Read these off the table that follows. Indices start at 1.
1) Read off the entry at row 2, column 1.
2) Read off the top-right entry.
3) Read off the entry at row 3, column 1.
4) Read off the bottom entry of the column that holds the largest entry.
5) Read off the entry at row 1, column 2.
6) Read off the entry in row 1 and column 1.
7) Read off the entry in the bottom-left corner.
[[ -7   8  -2  -6  11  -2  10   9   0   1  12  -3   2  16  -3  -1]
 [  0   5  -5   5   7  -7   3   0   1   5   3  -3   5 -10   3  -1]
 [-11  -3  -1  -7  16   1  -9 -10   0  -8  34  10   1  -2   5   1]
 [ 10   8   1   7  -5 -11   7  10  -4   6 -13  -7  -1   6   4  -7]
 [  0  -3 -12   5  -2   1 -12   0  16   0   3 -11  15 -23   5  -3]
 [  0  -3  -2  -1  -4   1  -3   0 -13  -3   3  -3  -3   5  -7   7]
 [ -1  -3  -2   6   3   0  -3   0  17   1   3  -3   8 -14  10   2]
 [ -1  -3  -2  -3   2   3  -3  -1   1   0   4  -3   5  -3  -1  -1]
 [ -6  -6  -2  -3   2   6  -5  -4   1  -6   8   5  -1  -3  -4  13]
 [  4  -3  -8   5  -9   1  -8  -3  12   1  -4 -10  20 -27   5 -14]
 [  0  -3  -2   5  -3   1  -3   0   5   1  -5  -3   5  -5   3  -1]]
1) 0
2) -1
3) -11
4) -5
5) 8
6) -7
7) 0

grid =
[[ 10 -22 -19 -37]
 [ 15 -22 -17 -31]
 [ 23   0  -1 -11]
 [  7 -19  -1 -11]]
Indices start at 1.
The top entry of the column that holds the smallest entry: -37
Report the entry at row 2, column 1.
15
The entry in the bottom-left corner -> 7
The entry in row 1 and column 3: -19
The entry at row 1, column 2 -> -22
The entry at row 1, column 1 is 10

[ 31   0  -2  16 -23  -3  -5 -10   4  15   9  21]
The entry just right of -23? -3
The entry just right of 16? -23
The 1st entry? 31
The entry just left of -2 -> 0
The third-last entry -> 15

a = [ -9   9 -26 -28   2 -17 -11 -29  23 -12  17 -24  35   9 -11]
Which number is the largest entry? 35
The entry just right of -17 is -11
The entry just right of the largest entry -> 9

A =
[[7 3 8 6 8 7 8]
 [2 7 2 3 2 2 2]
 [5 5 5 3 5 5 5]
 [2 6 2 4 2 2 2]
 [8 1 8 9 8 8 8]
 [4 4 4 6 4 4 4]
 [4 4 4 7 4 4 4]
 [3 7 3 1 3 3 2]
 [4 6 4 3 4 4 4]]
Indices start at 1.
The entry in the top-left corner -> 7
Read off the bottom-right entry.
Answer: 4
Read off the entry directly below the largest entry.
Answer: 6
Read off the entry in row 3 and column 1.
Answer: 5
Read off the centre entry.
Answer: 9
The bottom-left entry -> 4
The entry in row 2 and column 3 is 2
Read off the entry just right of the largest entry.
Answer: 8
Read off the entry directly above the largest entry.
Answer: 4
The entry in row 1 and column 3 -> 8
The entry at row 1, column 2 is 3
Read off the entry in row 2 and column 2.
Answer: 7
The entry in row 2 and column 1 -> 2
The entry in the top-right corner is 8
Read off the entry in row 3 and column 3.
Answer: 5

[ 37  41  38  42 -34]
The entry just left of 41: 37
What is the entry just left of -34?
A: 42
